A small network was shown many inputs. Here are its activations along a few directions, one row for each input.
Each table varies a few parts of the input and shows all the possible inputs, shuffled.
Descriptions start from the smaller parts, as in this example, which fits no table here: values(2) and (point or ring(9) or (ring(5) and line(6))).
Shared parts are said once, and a part with two or three values counts as separate values.
In the rows, zero is written as 128.

Other details of the inputs vary at random and push rows far along three fixed directions, the same in every table; ignore that.

Rows:
row 1: [ 93 144 172 105 114 103 137 124 147 113 138 126 118 114  92]
row 2: [ 79 162 159  96 130 111 131 109 143 125 126 107 161  88  76]
row 3: [146 125  72 135 119 108  99 119  61 133  61 195 154 116 172]
row 4: [102  80 140 139 129 173 101 117 122 137 159  68 125 151 151]
row 5: [142 125 114 128 119  86 142 178 141 135 130 158 111 140 117]
row 6: [ 41 131 142 113 110 101 113 129 114 128 136 111 175 103  86]
row 7: [150 167  94 138 101  86 139 118 116 107  85 189 120 100 126]
row 8: [188 124  98 126 126 110 159 193 161 142 137 179  96 145 129]
row 9: [136  75 128 147 158 188  85  90  96 146 153  41 147 164 198]
row 10: [ 32 143 135  93 135  96 130 143 134 150 140 114 160 118  70]
row 11: [144 133 111 134 139 141 114  99 117 128  99 125 110 130 141]
row 12: [175 119 186 136 136 164 159 138 180 114 197  91  83 159 139]
row 13: [150 142  90 125 122 105 139 166 113 140  98 209 130 121 140]
row 14: [155 104 142 135 135 179 141 171 182 143 195  82 100 163 138]
row 15: [ 49 128 110 111 134 106  90  98  92 130 124  78 177 131 115]
row 16: [147 160 148 118 126  96 158 138 139 112 124 170 125 113 113]
row 17: [ 51 127 156  86 117  63 121 156 124 137 130 120 158 122  68]
row 18: [155 144 118 131 146 126 124 107 109 127  81 149 127 124 135]
row 19: [ 59 128 124 114 136 134  84  57  98 136  90  68 156 107 115]
row 20: [159 103 185 147 120 184 154 138 183 119 197  86  72 138 135]
row 21: [145 149 118 129 110 104 147 173 137 121 128 199 150 119 121]
row 22: [ 86 151 160 106 110 116 138 129 157 116 145 120 112 110  90]
row 23: [ 44 111 137 102 134 117  92 106  83 149 111  92 169 121 118]
row 24: [188 138 112 149 111 112 161 190 149 111 157 194 111 141 143]
row 25: [140  81 141 117 141 157 133 153 149 163 155  85 117 153 131]
row 26: [ 48 133 147 100 132  91 120 134 107 146 130 123 170 116  89]
row 27: [ 74 128 127 114 124 105 136 148 137 134 150 119 141 138  96]
row 28: [167 118  94 118 145  93 102  73  73 123  47 163 139 128 163]
row 29: [ 50 110  98 117 132 137  81  83  88 143  99  74 183 119 119]
row 30: [186 168 128 132 110  97 170 156 160 109 140 181  92 133 123]
row 31: [141 132 107 154 123 131 108  86 106 114  88 130 113 114 157]
row 32: [ 49 140 140 100 127 117 126 139 134 140 138 116 180 105  80]
row 33: [113 146 175 122 126 121 155 131 152 116 154 116 128  98  99]
row 34: [122 139 105 136 101 106 144 168 136 123 140 188 125 118 110]
row 35: [135 146 102 128 121 121 149 174 159 129 152 162 129 115 113]
row 36: [ 58 136 141 104 144 113 124 134 124 151 128 111 176 122  95]
row 37: [140 126  67 156 136 127 103 116  81 133  66 167 159 113 168]
row 38: [211 110 113 165 142 182 118  87 118 113 132  82  91 173 207]
row 39: [ 50 164 175  85 130  95 130 130 142 137 121 124 150  89  53]
row 40: [ 47 137 128 102 130 113 121 144 128 151 129 114 152 122  88]
row 41: [136 100 156 131 161 180 110  79 128 139 142  38 127 147 146]
row 42: [ 67 167 138  94 130  99 124  97 135 120 116 102 161 100  81]
row 43: [155 128  93 149 127 119  95  71  69 107  64 159 124 130 176]
row 44: [ 41 116 116 115 128 125  86 102  90 136 119  83 156 126 115]
row 45: [142 137 129 138 108 108 149 177 150 107 153 175 136 123 118]
row 46: [153 160 127 125 113 122 155 154 165 117 131 171  96 111  97]
row 47: [138 162 121 125 118  95 145 129 134 108 109 158 113 124 117]
row 48: [192 132 101 158 122 145 129  95 116 110 115 129 106 141 178]
row 49: [159 161 127 127 122 113 162 152 163 120 127 173 100 126 100]
row 50: [124 102 132 141 121 165 126 143 153 135 185  86 116 144 129]
row 51: [125  93 168 138 147 172 101  77 120 125 136  41 114 166 161]
row 52: [137 148 109 126 107 103 152 183 145 129 147 188 104 138 108]
row 53: [143 127  54 141 128  87  84  96  38 117  55 169 168 139 188]
row 54: [145  67 151 138 164 156  87  64 112 129 119  42 109 165 180]
row 55: [165 131  99 141 135 155 117  85 112 116 100 104 124 134 159]
row 56: [ 87 144 182 100 130 111 143 132 144 126 141 124 126 106  83]
row 57: [184 136 116 132 127 133 162 200 161 139 148 193 103 138 131]
row 58: [ 47 129 146 103 125  94 117 140 113 128 132 117 161 127  90]
row 59: [161 157 122 137 111 131 152 135 153 119 126 159 110 114 110]
row 60: [157 136 119 135 144 114 123  95  84 120  83 144 131 125 152]
row 61: [136 120  84 140 145 147 109 121 111 134 119 110 142 144 163]
row 62: [175 129  73 136 137  83 106  70  80 127  58 172 128 136 163]
row 63: [165 109 183 144 133 195 150 147 189 135 186  87  80 126 120]
row 64: [ 70 162 147  95 136 101 132 104 144 127 114 108 154 114  78]
row 65: [190 151 142 133 119 145 165 169 167 122 146 175  82 113 116]
row 66: [202 142 146 149 109 134 172 157 155 107 146 181  94 112 130]
row 67: [123  87 158 141 131 180 132 150 146 146 181  89 117 135 141]
row 68: [226 133 142 154 126 153 169 141 158  98 160 151  77 153 171]
row 69: [106  76 140 135 138 170  97 115 110 144 156  63 122 162 157]
row 70: [104  98 140 138 129 180 136 155 164 147 180  88 112 135 118]
row 71: [184 147 113 141 127 128 167 192 164 131 149 196 117 127 133]
row 72: [ 76 131 149 100 125 134 135 163 146 145 150 133 144 111  88]
row 73: [168  83 162 163 138 202 113  87 138 122 164  38  93 159 186]
row 74: [ 97 115 157  96 128 100 138 165 143 144 145 120 139 124  95]
row 75: [145 118  99 144 119 129 115 134 101 131 108 163 151 121 153]
row 76: [155 145 155 124 109 121 159 153 144 110 134 176 101 105 107]
row 77: [163 158 131 137 108  99 161 135 138  97 121 176 117 108 124]
row 78: [122  73 128 147 140 201  94 105 114 162 142  64 133 149 172]
row 79: [162 141  95 147 143 112 106  69  66 112  63 146 152 128 176]
row 80: [162 116 108 130 144 116 122  95 127 136  95 132 111 134 135]
row 81: [128 125 127 141 100 118 143 176 140 119 144 173 122 121 117]
row 82: [143 146  75 140 122  95  97  69  61 113  37 169 134 130 162]
row 83: [147 123  72 150 122 122 112 129 107 117 113 154 142 138 159]
row 84: [151 123 122 149 131 131 121  93  96 119  90 135 125 111 153]
row 85: [ 56 144 176  72 139  77 131 121 151 144 118 115 156  97  44]
row 86: [162  69 119 155 149 195 101 115 130 136 177  34 107 187 187]
row 87: [157 148 141 132 114 136 156 143 149 121 129 151 120 100 101]
row 88: [141 118  47 142 132 133  93 107  69 134  65 163 142 131 177]
row 89: [132 100 163 127 141 159 134 149 147 142 183  89 131 152 138]
row 90: [164 128 180 129 139 181 164 148 188 129 186  87  96 136 116]
Description of these inputs: values(2) and ring(5) and (point or ring(8)).
Question: The inputs of row 47 and row 27 match in every part but the values(2) part. If row 16 is changed in the same way as row 47 into row 27, which row does it become?
Answer: row 89
Question: The inputs of row 76 and row 3 match in every part but the values(2) part. If row 38 is changed in the same way as row 76 into row 3, which row does it become?
Answer: row 15
Question: A walk changes only the ring(5) part. It starts at row 3 and steps to row 4. List the rest of the walk in order.
Answer: row 44, row 88, row 72
Question: List by row number the other rows that have the values(2) part and the ring(5) part in common with row 55.
Answer: row 11, row 19, row 42, row 46, row 49, row 59, row 64, row 80
Question: Change only the values(2) part in row 42. List by row number the other rows that result.
Answer: row 61
Question: Change only the ring(8) part in row 32. List by row number the other rows that result.
Answer: row 13, row 36, row 37, row 57, row 71, row 72, row 78
Question: Change only the ring(5) part in row 8. List by row number the other rows that result.
Answer: row 5, row 17, row 25, row 74

Rows:
row 91: [ 93  98 109 139 131 161  81 100  84 142 116  80 169 128 160]
row 92: [ 82 119 171 121 109 152 150 189 188 130 214  95 130 127  84]
row 93: [ 86 130 154 118 119 158 138 155 174 141 172  94 133 111  83]
row 94: [129  97 162 125 152 198 128 115 165 158 158  56 106 133 127]
row 95: [ 52 165  96  87 130  75 118 113 121 135  93 132 164 115  82]
row 96: [ 91 187 109 111 101  87 151 162 134 133  95 214 153  68  69]
row 97: [203 110 131 175 117 196 130 113 139 107 161  91  74 148 186]
row 98: [ 99 114 110 116 141 140  95  82 109 147 100  78 141 131 132]
row 99: [ 83 110 169 105 134 126 142 165 143 148 163 124 149 117  88]
row 100: [ 72 140 114  90 141  63 111 128 106 137 103 138 158 130  91]
row 101: [184 117  93 149 119 108 144 177 119 130 125 197 116 145 156]
row 102: [183 103  99 162 129 198 123 136 144 136 147 101  98 149 178]
row 103: [224 164  97 173  99 139 153 129 114 100  93 225  96  99 171]
row 104: [104 137  60 141 124 104  93  99  43 132  41 191 193  92 156]
row 105: [ 84 107 166 107 131 122 135 162 144 148 167 115 145 129  99]
row 106: [ 75 125 140 119 113 140 138 176 164 131 196 100 136 140 108]
row 107: [215 123  85 152 134 153 138 134 140 137 107 168  89 141 161]
row 108: [121 111 191 101 139 135 167 193 204 152 211  94  90 152  81]
row 109: [108 104 146 152 136 184  83  57 106 115 129  35 134 129 158]
row 110: [223  88 167 163 128 179 145 134 140 116 165 129  74 146 182]
row 111: [121 173 173  99 134 103 154 110 151 120 108 144 132  92  84]
row 112: [115 113 122 137 129  97  98  85  74 102  99 116 140 148 161]
row 113: [133 130 113 133 123  78 109  91  72 107  67 176 144 121 147]
row 114: [136 174 168 103 129  91 163 129 167 118 132 142 116 108  78]
row 115: [183 156 141 106 115  73 193 221 176 133 147 240  96 121  79]
row 116: [106 138  86 152 122 132  85  64  74  97  87  89 146 139 165]
row 117: [ 72 120  90 128 139 152  82  86  95 138 116  64 161 143 150]
row 118: [ 65 142 146  82 143  80 117 120 104 149  86 144 166 101  76]
row 119: [ 89 134 125 110 120  81 140 180 131 131 148 160 147 138 102]
row 120: [119 110 147 124 158 152 104  44 118 126 116  32 127 145 145]
row 121: [225 122 121 151 145 154 143 108 153 107 144 107  71 174 174]
row 122: [223 134  91 166 113  86 143 138 100  94  90 226 101 135 181]
Question: Describe the family of inputs behind these rows.
Answer: line(4) and (values(3) or ring(5))
Question: The inputs of row 120 and row 111 match in every part but the line(4) part. If row 92 is changed in the same way as row 120 into row 111, which row does it become?
Answer: row 104
